These are the activations of a small neural network, seen along a few directions. Each row is one input.
In each table, some parts of the input vary, and every possible input appears once, in random order.
Descriptions start from the smaller parts, as in this example, which fits no table here: one of 2 separate values, together with either a single point or one of 9 places around a ring or (one of 4 places along a line, together with one of 5 places around a ring).
Shared parts are said once, and a part with two or three values counts as separate values.

Other details of the inputs vary at random and push rows far along two fixed directions, the same in every table; ignore that.

Table:
r1: [-14.7   0.1  15.2  40.9  -1.3 -19.5 -26.1  -7.1  -1.7   6.2 -36.5  -8.7
 -11.2 -29.7  -0.2]
r2: [23.3 -2.2  2.2  6.8 16.3  4.5 19.2 13.7 -3.7  1.0  6.5 11.9 -2.6 -6.5
 29.4]
r3: [-21.9   0.6 -21.8 -41.8 -17.3   0.2  -0.2 -13.0   3.9  -6.3  30.2 -12.0
   9.6  32.3 -33.1]
r4: [-13.6  -1.0  15.9  41.0  -0.3 -18.5 -27.3  -5.4  -2.3   6.4 -36.5  -9.3
  -8.8 -29.7  -1.0]
r5: [ 20.5   5.9  -4.5 -28.0   1.2  21.0  36.1  10.7  -1.5  -7.2  33.2  17.3
  10.7  22.9  18.4]
r6: [-14.5   7.8  17.4  36.4   2.7  -5.1 -32.1  -5.5   4.1   0.5 -42.9  -6.7
  -9.7 -31.2  -1.7]
r7: [23.6  0.6  1.6  7.2 14.1 15.9 23.4  9.4  2.2  3.8  1.6 15.9  2.7 -3.1
 23.5]
r8: [  8.4  -7.9  -1.7  19.0  10.2   1.4  -1.2  -2.4   3.2  20.3 -25.4   5.5
  -5.3  -8.9   1.2]
r9: [-14.2  -4.2 -19.6 -42.8 -14.2  -8.6  -5.5  -4.3  -2.0 -11.2  37.1 -15.4
   6.4  28.7 -28.9]
r10: [ 26.6   1.1  -1.6 -29.8   1.9  24.0  36.3  14.2   0.3  -9.4  32.7  17.7
  10.6  21.5  16.4]
r11: [26.3  4.6 20.3  5.0 -9.5 17.1 16.1 12.0 -5.3  1.8 -5.5 24.1 -0.3  0.3
 17.6]
r12: [-20.9  -0.6 -21.3 -42.4 -16.5   1.6  -1.3 -11.1   3.4  -6.4  30.9 -12.7
  12.3  33.0 -34.3]
r13: [25.2  8.9  2.3 -5.2 20.4 19.4 24.8 14.8  0.0 -4.6  7.2 20.4 -1.8 -0.2
 36.4]
r14: [ 26.7   3.0  -9.7 -36.8  -7.5  19.7  32.6  10.7  -5.6   3.4  32.8  23.8
   5.3  33.9   9.1]
r15: [-14.2   1.3  15.3  42.2  -2.6  -6.1 -23.7 -10.3   3.6   9.3 -42.3  -5.8
  -3.7 -27.9  -6.7]
r16: [  5.6   3.1  16.6  26.1  -5.6   5.0  -7.0   0.3   0.1   5.1 -24.2   7.7
  -2.3 -15.9   3.0]
r17: [  0.6   6.0  15.5  25.6  -7.0   2.2  -3.8  -3.2  -0.8   6.5 -24.9   8.5
  -4.5 -14.5   6.9]
r18: [  5.8   0.9  16.9  25.2  -3.3  -7.5 -11.0   4.8  -5.7   2.5 -19.0   4.0
  -7.2 -18.3   8.9]
r19: [-59.1 -13.6 -27.1 -40.3 -19.7 -27.4 -46.0 -25.8  10.1 -20.1  24.8 -55.1
  11.5  18.8 -76.3]
r20: [-74.1  -1.1 -34.5 -52.9 -19.1 -18.4 -53.1 -31.8  16.4 -27.8  26.4 -57.9
  13.7  25.1 -85.5]
r21: [-15.0  -8.0   0.0  40.2  22.7 -17.5 -19.0  -7.0   5.4   7.4 -29.9 -17.9
  -5.8 -32.5   3.4]
r22: [ 20.0   3.1 -10.3 -35.4  -6.5   2.8  29.0  10.4 -12.0   1.9  34.7  18.2
  -2.7  31.0  16.6]
r23: [ 29.3   1.3  -4.3 -16.2   3.0   3.6  29.0  14.5 -13.4  11.1  18.0  24.2
  -5.6  18.9  28.8]
r24: [-16.0  -3.8  -1.5  41.2  19.3  -7.8 -14.3 -13.8  11.9  10.7 -35.8 -13.6
  -3.1 -30.1  -1.8]
r25: [-15.8  -6.7  -0.7  40.2  21.4 -18.7 -17.9  -8.9   5.9   7.4 -29.9 -17.3
  -8.3 -32.3   4.0]
r26: [ 25.7  -1.6  -1.1 -29.8   4.2  12.1  31.3  18.0  -5.5 -12.1  37.1  13.1
   5.4  17.3  22.0]
r27: [ 26.3   2.4  20.5   4.5  -6.9   4.2  11.7  16.1 -11.0  -0.4  -0.9  20.2
  -5.3  -3.0  23.7]
Description of these inputs: one of 3 separate values, together with either a single point or (one of 2 separate values, together with one of 4 places along a line).
- The inputs of r8 and r11 match in every part but the choice among 3 separate values. If r12 is changed in the same way as r8 into r11, which row does it become? => r15
- Which other rows does r10 become when the choice among 2 separate values takes its other values? List them by row number. => r26
- Which other rows does r22 become when the place on the line of 4 takes its other values? List them by row number. => r9, r19, r23

Table:
r28: [ -2.0   1.5 -20.3 -28.9  -4.0   8.2  21.0  -7.3   2.5   6.0  24.0   5.2
   7.8  29.0  -7.7]
r29: [  3.0   0.4  -6.8 -36.6  12.0   1.6  19.5  14.3   0.6 -37.3  55.3 -12.1
  11.1  10.2  14.3]
r30: [  5.1   4.1  12.4 -30.2 -30.6  13.3   1.8   6.5  -3.3 -17.9  24.5   5.6
  11.4  20.7 -17.9]
r31: [ 13.3   2.6  -4.3 -41.2  -9.1  -1.2   7.8  13.6 -12.3  -7.8  31.1   9.7
  -5.2  26.0   5.3]
r32: [ 12.0   3.5  -4.1 -28.1 -12.0  -5.4  24.4   8.5 -14.9  -2.6  34.4  12.5
  -1.2  25.9  15.7]
r33: [ 14.2   6.2  15.5 -23.5 -32.0  15.5  20.0   8.6  -7.1 -12.9  28.6  16.3
  10.8  21.4  -1.2]
r34: [ 28.8 -11.1  -2.3  32.5  23.2   6.7  10.9   4.2   1.4  33.3 -35.7  17.8
  -8.5 -14.1  18.9]
r35: [ 21.0   5.3  -4.6  31.3  26.3   8.9  14.8   1.5   0.5  31.7 -35.6  25.1
 -13.9 -13.2  33.5]
r36: [ 24.4  -6.0  -0.5  42.6  52.7  15.2  24.0  10.4  11.6  11.0 -24.8   9.9
  -1.2 -35.2  47.2]
r37: [  8.4  -6.7 -18.8 -34.3  -8.5  11.7  26.1  -2.6   0.6   5.1  32.3   6.5
  11.6  33.7 -11.6]
r38: [-35.2  10.9   7.0  10.2 -17.6  -6.0 -34.7 -15.8   5.0 -10.2 -18.8 -17.9
   1.3  -9.8 -28.2]
r39: [  4.5  11.8  12.7 -29.0 -24.7  15.3  -1.6   7.0  -3.7 -17.5  14.8   9.0
   4.1  17.1  -8.4]
r40: [-31.4   6.3  12.3  17.7 -19.9  -7.7 -25.8 -17.0   5.0  -6.5 -19.3 -16.1
   3.8 -12.2 -25.5]
r41: [-23.2  -8.4 -15.9  20.7  17.1  -9.3 -32.2 -17.7  13.5  18.0 -39.6 -19.4
  -7.4 -16.8 -26.3]
r42: [-23.4 -14.8  -3.6  18.6  -4.2 -30.6 -25.9 -11.5  -1.5   6.9 -11.6 -25.1
  -4.6 -13.0 -22.3]
r43: [-73.2  -2.9   2.7  13.2   0.0 -14.8 -59.2 -26.3  27.6 -46.3  -5.4 -67.7
  19.5 -32.2 -60.7]
r44: [ 37.9  -8.8  13.0  33.3  14.8  -9.7   7.9  16.6 -13.7  25.9 -26.3  21.9
 -17.8 -18.9  37.0]
r45: [ 15.9   6.2   5.9  31.8  16.4 -11.8   1.0   6.9 -11.6  21.2 -27.8  18.6
 -21.6 -18.8  37.8]
- What is each input in this table made of? => one of 3 separate values, together with either a single point or one of 5 places around a ring
- Which other rows does r37 become when the choice among 3 separate values takes its other values? List them by row number. => r33, r42
- List by row number the other rows that have the choice among 3 separate values in common with r36. => r28, r34, r35, r37, r41
- Which other rows does r44 become when the place on the ring of 5 takes its other values? List them by row number. => r31, r32, r42, r45

Table:
r46: [ 23.8 -17.9 -13.2  18.1  39.2   0.4  24.0   8.3   6.0  14.6  -2.1   1.6
   0.1 -12.0  27.0]
r47: [-42.8 -15.6 -24.5  39.3  43.6 -30.9 -38.7 -20.7  17.4   4.8 -32.0 -46.9
  -5.3 -40.3 -16.7]
r48: [ 51.3   9.7  38.2  36.7   8.6  -0.8  23.8  32.8 -23.8   4.1 -15.0  40.0
 -19.1 -26.7  72.7]
r49: [ 17.1 -13.6 -32.9 -53.3   1.3  11.2  39.5   3.4   0.8   4.0  54.7   4.8
  15.3  44.7  -9.3]
r50: [-58.2   1.2   6.6  28.2 -14.6 -42.0 -69.4 -23.6  -0.2  -5.2 -38.1 -39.9
 -13.7 -29.4 -41.2]
r51: [-33.6  -0.5 -44.1 -56.2   7.7  -9.9  -4.2 -14.4   7.6 -12.4  42.8 -27.4
   5.6  33.8 -28.9]
r52: [ -6.6   8.7   8.2  33.7  -0.4   9.1 -18.9 -11.9   7.5  19.8 -50.4   7.6
  -6.4 -17.5  -6.2]
r53: [ 24.3   6.6  17.3   7.0 -19.9  -4.4   3.8  11.2 -21.0  19.1 -15.1  30.2
 -16.1   5.1  18.7]
r54: [ 27.2  -4.9 -23.6   6.5  30.1   4.3  23.4   2.8   0.0  36.4 -13.1  21.4
 -13.4   7.5  27.7]
r55: [ 38.1  -7.1  26.2  24.4 -15.8  -1.0  17.7  15.5 -18.7  20.6 -14.5  30.1
  -7.9  -6.2  24.5]
r56: [-12.0  19.8   2.3 -56.4 -19.9  25.1  11.3   4.7   7.1 -48.0  56.7  -5.4
  22.2  31.9 -12.8]
r57: [ 34.9  24.0  21.5  22.5  11.8  27.6  24.9  14.8  -4.8  10.8 -27.2  43.8
 -13.3 -11.6  55.8]
r58: [-10.0   2.4  -1.1 -37.3 -32.7  23.3   7.3  -7.8   8.4 -15.6  29.8  -2.7
  23.5  31.0 -38.5]
r59: [-52.5  -9.7   8.8  40.8   1.4 -10.0 -52.6 -26.5  26.2 -15.4 -39.1 -48.8
  13.5 -40.1 -51.8]
r60: [ -0.8  -3.0  10.4 -54.0 -40.4  -2.0   8.0  11.5 -12.4 -37.7  62.7  -8.3
  15.0  29.8 -20.9]
- The inputs of r59 and r57 match in every part but one. If r46 is changed in the same way as r59 into r57, which row does it become? => r51
- What is each input in this table made of? => one of 3 separate values, together with one of 5 places around a ring
- Which other rows does r60 become when the place on the ring of 5 takes its other values? List them by row number. => r48, r50, r53, r55
